These are the activations of a small neural network, seen along a few directions. Each row is one input.
In each table, some parts of the input vary, and every possible input appears once, in random order.
Descriptions start from the smaller parts, as in this example, which fits no table here: one of 4 places along a line, together with either a single point or one of 11 places around a ring or (one of 2 separate values, together with one of 8 places around a ring).
Shared parts are said once, and a part with two or three values counts as separate values.

Other details of the inputs vary at random and push rows far along three fixed directions, the same in every table; ignore that.

Table:
row 1: |  -8 |  -1 |  -1 | -17 |  11 |  -4 |  -5 |   0 | -11 |  13 |   3 |  10 | -47 |
row 2: |  44 |  28 | -10 | -25 |  19 |  18 |  42 |  12 |  -3 |  27 | -15 | -49 | -14 |
row 3: |  15 |  12 | -19 | -33 |  29 |  10 |  51 |  16 |  34 |  27 |  10 | -37 |  24 |
row 4: |  16 |   6 |   7 |   5 | -19 |  31 | -13 |  12 | -13 | -12 | -20 | -19 |  -7 |
row 5: | -16 | -21 |   6 |  14 |   5 |  -9 | -21 |  -7 |  -2 | -14 |  16 |  24 |  23 |
row 6: |   4 |  -8 |  -4 |   1 |  -3 |  -7 |  -1 |   3 |   6 | -12 |  14 |  -6 |  35 |
row 7: | -27 |  -2 |  -3 |  -3 |  24 | -34 |  18 |  -5 |  17 |  18 |   0 |  22 |   1 |
row 8: |  -5 |  -7 | -11 |   8 |  -7 |  11 |  -2 |   5 |  14 | -11 |  10 |  -6 |  31 |
row 9: | -27 |  -6 |   4 | -11 |   3 | -27 |  22 |  -3 |  36 |  10 |  -2 |  23 | -10 |
row 10: |  -7 | -14 |   7 |  23 |  -5 |  -3 |  -9 | -16 |   6 |  -6 |   6 |  26 |  18 |
row 11: |  -4 |  -4 |   0 |  14 | -11 |   1 | -35 |   5 | -37 | -20 |  -5 |   6 | -15 |
row 12: | -32 |   3 |  -3 |  -8 |  16 | -22 |  21 | -11 |  22 |  17 |   8 |  19 |  -5 |
row 13: |   6 |   1 |  -1 |   3 | -13 |   5 |   5 |  -5 |  15 |  -8 |  14 | -10 |  28 |
row 14: |  5 | -5 |  3 |  6 | -2 | 16 |  1 | -5 | 14 | -1 | 17 | -4 | 27 |
row 15: |  2 | -7 | -6 | 18 | -2 | -1 |  2 |  5 | 10 | -4 |  0 | -5 | 34 |
row 16: |  5 | -5 | -7 | 21 | -7 |  6 | 10 | -4 | 14 | -5 | -2 | -6 | 32 |
row 17: |  15 |  10 |  -2 |   7 | -16 |  25 | -13 |   3 | -19 | -10 |  -5 | -23 |  -9 |
row 18: | -16 | -16 |  18 |  15 | -10 |   8 | -17 |  -6 |  12 | -11 |   1 |  29 |  16 |
row 19: | -22 |   8 |  11 | -17 |   7 | -10 |   3 |   0 |  -6 |  15 | -21 |  18 | -47 |
row 20: |  -2 |   4 |   0 | -10 |   2 | -28 |   0 |  -1 | -14 |  11 |  -9 |   6 | -42 |
row 21: |  23 |   9 |  -3 | -10 | -17 |  17 | -17 |   5 | -20 | -14 |   2 | -20 |  -8 |
row 22: |   9 |  -4 |  12 |  13 |  -5 |   4 | -34 |  -3 | -31 |  -9 |  -5 |  11 | -17 |
row 23: | -12 |   7 |  -1 | -16 |  20 | -20 |  -3 |   4 | -24 |   9 |  -6 |   7 | -38 |
row 24: |  32 |  11 |   1 |   4 | -19 |  11 |  -6 |  -2 | -20 |  -8 | -10 | -18 |  -8 |
Description of these inputs: one of 4 separate values, together with either a single point or one of 5 places around a ring.
Question: The inputs of row 17 and row 14 match in every part but the choice among 4 separate values. If row 11 is changed in the same way as row 17 into row 14, which row does it become?
Answer: row 5
Question: A walk changes only the place on the ring of 5. It starts at row 23 and steps to row 7. List the rest of the walk in order.
Answer: row 2, row 12, row 3
Question: Change only the place on the ring of 5 in row 20. List by row number the other rows that result.
Answer: row 6, row 13, row 21, row 24
Question: Change only the choice among 4 separate values in row 18. List by row number the other rows that result.
Answer: row 4, row 9, row 19

Table:
row 25: | -16 |  -4 |   7 |  20 | -12 | -11 | -37 |  -6 | -29 | -14 |  -9 |  27 | -14 |
row 26: |  30 |   6 |   5 |   9 |  -6 |  21 |  12 |   5 |   6 |   1 |  -5 | -23 |  24 |
row 27: | -14 |  -3 |   1 |  17 | -18 | -12 | -34 | -12 | -30 | -20 |  -2 |  25 | -15 |
row 28: |   5 | -10 |   0 |   3 |   0 |   5 | -18 |  -2 |  -5 | -12 |  15 |   3 |  16 |
row 29: |  10 |   1 |   3 |   2 | -11 |  21 | -28 |   3 | -28 | -16 |   3 |  -4 |  -9 |
row 30: |  13 |   1 |  -6 |   7 |  -9 |   9 |  16 |  -2 |  24 |  -3 |   1 | -13 |  39 |
row 31: |   1 |  -1 |  11 |  11 |  -8 |  15 | -13 |  -5 |   0 |  -8 |  -5 |   8 |  14 |
row 32: |  -3 |  -3 |  -7 | -23 |  17 |  -3 |  34 |  11 |  29 |  20 |   3 |  -9 |  -2 |
row 33: |  26 |   6 |  -1 |   9 |  -5 |  18 | -12 |   8 | -25 |  -9 |  -5 | -22 |   9 |
row 34: |  24 |   4 | -10 |   0 |  -3 |   8 |   9 |   5 |   0 |  -5 |   8 | -25 |  32 |
row 35: | -32 | -13 |  -3 |  19 |  -7 | -24 |  -6 | -14 |  15 | -14 |   6 |  33 |  20 |
row 36: | -26 |  -9 |  -3 |  -3 |  18 | -33 |  27 |  -1 |  26 |  19 |  -5 |  20 |  -5 |
row 37: | -20 |   0 |   3 |   0 |   8 | -32 | -15 |  -6 | -30 |   8 |  -9 |  25 | -54 |
row 38: | -33 |  -8 |   0 |  -6 |  21 | -21 |  26 |  -8 |  29 |  23 |  -1 |  24 | -10 |
row 39: | -13 |   3 |  -2 | -13 |  20 | -12 |  10 |   3 |   4 |  19 |  -3 |   8 | -20 |
row 40: |   1 |  15 |  -3 | -18 |  -1 |  -4 |  -7 |   7 | -22 |   8 |  -8 | -10 | -50 |
row 41: |  12 |  11 | -13 | -25 |  15 |   0 |  32 |  12 |  11 |  17 |   6 | -31 | -10 |
row 42: |   6 |  -1 |  -7 | -20 |  34 | -11 |  28 |   4 |  15 |  24 |   9 | -11 |   1 |
row 43: |   5 |   4 |  -6 | -17 |  11 | -13 |   7 |   3 |  -4 |  10 |   8 | -12 | -21 |
row 44: | -32 |  -9 |   2 | -11 |  23 | -26 |  24 |  -2 |  27 |  20 |  -2 |  26 |  -7 |
row 45: |  10 |  -2 |   5 |   5 | -14 |  24 | -11 |   1 |   3 |  -9 |   0 |  -5 |  13 |
row 46: |  11 |  -1 |   4 |   3 |   3 |  13 | -12 |   2 | -13 |  -7 |   5 |  -5 |  20 |
row 47: |  -1 |   0 |  -6 |  10 | -10 |  -3 |  -9 |  -3 |  -1 | -10 |   2 |   4 |  19 |
row 48: |   9 |   1 |   8 |   5 | -18 |  27 | -26 |   0 | -21 | -14 |  -6 |  -4 | -13 |
row 49: |  11 |   8 |  12 |   7 | -26 |  18 | -23 |  -4 | -19 | -16 |  -6 |  -2 | -13 |
row 50: |  18 |  15 |   9 | -15 |   8 |  13 |  10 |   3 | -11 |  17 | -15 | -12 | -39 |
row 51: |   3 |  -7 |  -6 |   8 |  -1 | -13 |  -5 |  -7 |  -1 |  -8 |  11 |   3 |  22 |
row 52: |   1 |   1 |  -5 | -20 |  14 |  -4 |   9 |   6 |  -4 |  13 |   7 |  -5 | -24 |
row 53: |   4 |  -2 |   0 |   9 | -16 |   2 |  -7 |  -2 |  -3 | -14 |  -5 |   2 |  18 |
row 54: |  15 |  13 |  -6 | -23 |   6 |   7 |  32 |   9 |  19 |  19 |  -4 | -31 | -14 |
row 55: |  22 |   5 |   2 |  -2 | -10 |  32 | -15 |  10 | -16 | -14 |  -1 | -22 |   3 |
row 56: |  10 |  -4 |  -2 |  13 |   0 |  11 |  17 |   3 |  20 |   1 |   0 | -14 |  40 |
row 57: |  26 |   3 |   4 |  -2 |  -8 |  32 |   8 |   6 |  12 |  -1 |   4 | -22 |  21 |
row 58: |  -6 |   0 |   3 |   7 | -15 |   5 | -20 |  -1 |  -9 | -19 |   1 |   2 |   2 |
row 59: | -29 | -15 |   7 |  25 |  -6 | -20 |  -6 | -15 |  19 |  -5 |  -2 |  36 |  20 |
row 60: | -36 | -17 |   0 |  11 |  -2 | -14 | -14 |  -8 |  17 |  -9 |  15 |  36 |  19 |
row 61: |   9 |   0 |  -2 |  -3 |  -8 |  12 |  12 |   8 |  20 |  -7 |   5 | -18 |  37 |
row 62: |   8 |  14 |   3 |  -7 |  -8 |  -5 |   0 |  -5 | -20 |   8 | -17 |   2 | -54 |
row 63: | -35 | -15 |   1 |  11 |  -5 | -24 | -11 | -12 |  12 | -12 |  19 |  30 |  21 |
row 64: | -15 |   3 |   2 | -10 |  16 | -13 |  -4 |  -2 | -17 |  11 |  -5 |  15 | -41 |
row 65: |  22 |   4 | -10 | -15 |  27 | -11 |  29 |  10 |   4 |  23 |   2 | -26 |  -6 |
row 66: |  13 |   6 |   2 |  11 | -23 |  15 | -21 |  -4 | -25 | -15 | -13 |  -5 | -11 |
row 67: |   9 |  -4 |  -4 |  11 |   5 |   6 |  14 |   6 |  18 |  -3 |   2 | -14 |  41 |
row 68: | -22 | -11 |   4 |  11 |   8 |  -5 |   2 |  -6 |  22 |  -5 |   8 |  21 |  35 |
row 69: |  -1 |  12 |   2 | -13 |  -7 |   1 |  -4 |   2 | -19 |   7 | -14 |  -8 | -55 |
Question: The inputs of row 49 and row 43 match in every part but one. If row 62 is changed in the same way as row 49 into row 43, which row does it become?
Answer: row 51
Question: The inputs of row 25 and row 36 match in every part but one. If row 47 is changed in the same way as row 25 into row 36, which row does it become?
Answer: row 53
Question: What is each input in this table made of?
Answer: one of 5 places around a ring, together with one of 9 places along a line
Question: Change only the place on the ring of 5 in row 58. List by row number the other rows that result.
Answer: row 35, row 55, row 67, row 68
Question: Change only the place on the ring of 5 in row 56. List by row number the other rows that result.
Answer: row 38, row 48, row 66, row 69

Table:
row 70: | -19 |  -1 |  11 |  20 | -22 |  -9 | -20 | -19 |   7 | -17 |   6 |  25 |  18 |
row 71: |  48 |   0 | -13 |  -1 |  10 |  10 |  18 |  11 |   4 |  -1 |  20 | -44 |  42 |
row 72: | -34 |  -3 | -13 | -13 |  35 | -28 |  22 |  -1 |  17 |  19 |  11 |  14 |   0 |
row 73: |  42 |  -5 |  -5 |  -4 |  19 |  18 |  11 |  12 |   4 |   1 |  22 | -35 |  42 |
row 74: |  34 |   0 | -11 |  -1 |  19 |  26 |  15 |  14 |  -1 |   7 |  17 | -43 |  45 |
row 75: |  18 |   5 |  -8 | -15 |   8 |  20 |   3 |  13 |   3 | -10 |  13 | -23 |  43 |
row 76: | -29 | -14 |  -2 |  12 | -27 |   2 | -19 |  -8 |  17 | -23 |  15 |  18 |  10 |
row 77: | -19 |  -5 |  -6 |  -3 |  10 | -29 |  36 |  -9 |  32 |  20 |   1 |  21 | -10 |
row 78: |   5 |   3 |   0 | -32 |  22 | -19 |  -2 |   9 | -22 |  20 |  -2 |  -2 | -60 |
row 79: |  42 |   1 | -11 | -11 |   1 |  11 |  12 |  16 |   7 |  -2 |  14 | -43 |  44 |
row 80: |  36 |  24 | -11 |  -7 |  -4 |  22 | -15 |  13 | -48 | -10 |  -9 | -42 | -13 |
row 81: |   8 |  18 |   7 | -28 |  11 |   1 |  17 |   1 | -10 |  24 | -10 |  -6 | -62 |
row 82: | -12 |  -2 |   8 |  -1 | -26 |  24 | -41 |   0 | -24 | -20 |   1 |  10 | -40 |
row 83: |  10 |   7 |  18 |   2 | -15 |  21 | -31 |  10 | -42 | -15 | -23 |  -3 | -30 |
row 84: | -17 |  -5 |  10 |  21 | -25 |  -8 | -16 | -20 |   4 | -19 |   6 |  30 |  18 |
row 85: |  12 |  19 |  -8 | -19 |   6 |  -6 |  22 |  17 | -10 |  27 | -25 | -22 | -57 |
row 86: |  -7 |  -6 |   1 |  24 | -13 |  -1 | -10 |  -7 |   8 | -13 |  -6 |  12 |  20 |
row 87: | -17 | -13 |  13 |  21 | -13 |   4 | -16 | -14 |   5 | -14 |   3 |  36 |  18 |
row 88: |   1 |  -6 |   0 |  21 | -13 |   2 |  -6 | -10 |   8 | -11 |  -4 |  11 |  21 |
row 89: |  16 |  18 |  -3 | -27 |   9 |  -6 |  28 |  19 | -12 |  22 | -26 | -29 | -55 |
row 90: | -23 | -12 |  13 |  20 |  -7 |   3 | -21 |  -4 |   4 | -18 |  -6 |  22 |  20 |
row 91: | -24 |  -9 | -18 |   0 |  27 | -41 |  27 |  -5 |  14 |  23 |  16 |   9 |  -3 |
row 92: |  -5 | -10 |   8 |  18 |  -5 |  11 | -12 |  -9 |   8 |  -8 |  -1 |  20 |  20 |
row 93: | -31 |  -6 |  -2 |  -6 |  19 | -20 |  26 |   5 |  32 |  26 |  -4 |  20 |  -6 |
row 94: | -27 |   2 |   5 | -13 |  18 | -20 |  26 |  -9 |  35 |  24 |   8 |  19 |  -8 |
row 95: |   4 |   3 |  20 |   6 | -22 |  18 | -41 | -14 | -39 | -12 | -16 |  17 | -37 |
row 96: | -12 |  -9 |   8 |  20 |  -5 |   9 | -15 |  -6 |   8 | -10 |  -4 |  18 |  20 |
row 97: |  27 |   9 | -16 | -12 |  -1 |  14 |   9 |  13 |   2 | -11 |  10 | -35 |  45 |
row 98: |   6 |   5 |  13 |  12 | -31 |   6 | -39 | -17 | -41 | -16 | -19 |  13 | -40 |
row 99: | -30 |  -5 |  -5 |  -3 |  15 | -33 |  31 |   0 |  32 |  15 |  -8 |  11 |  -7 |
Question: What is each input in this table made of?
Answer: one of 2 separate values, together with either a single point or one of 5 places around a ring or one of 9 places along a line
Question: The inputs of row 81 and row 84 match in every part but the choice among 2 separate values. If row 93 is changed in the same way as row 81 into row 84, which row does it become?
Answer: row 85
Question: Change only the choice among 2 separate values in row 96. List by row number the other rows that result.
Answer: row 86
Question: Change only the place on the ring of 5 in row 97. List by row number the other rows that result.
Answer: row 71, row 79, row 80, row 91
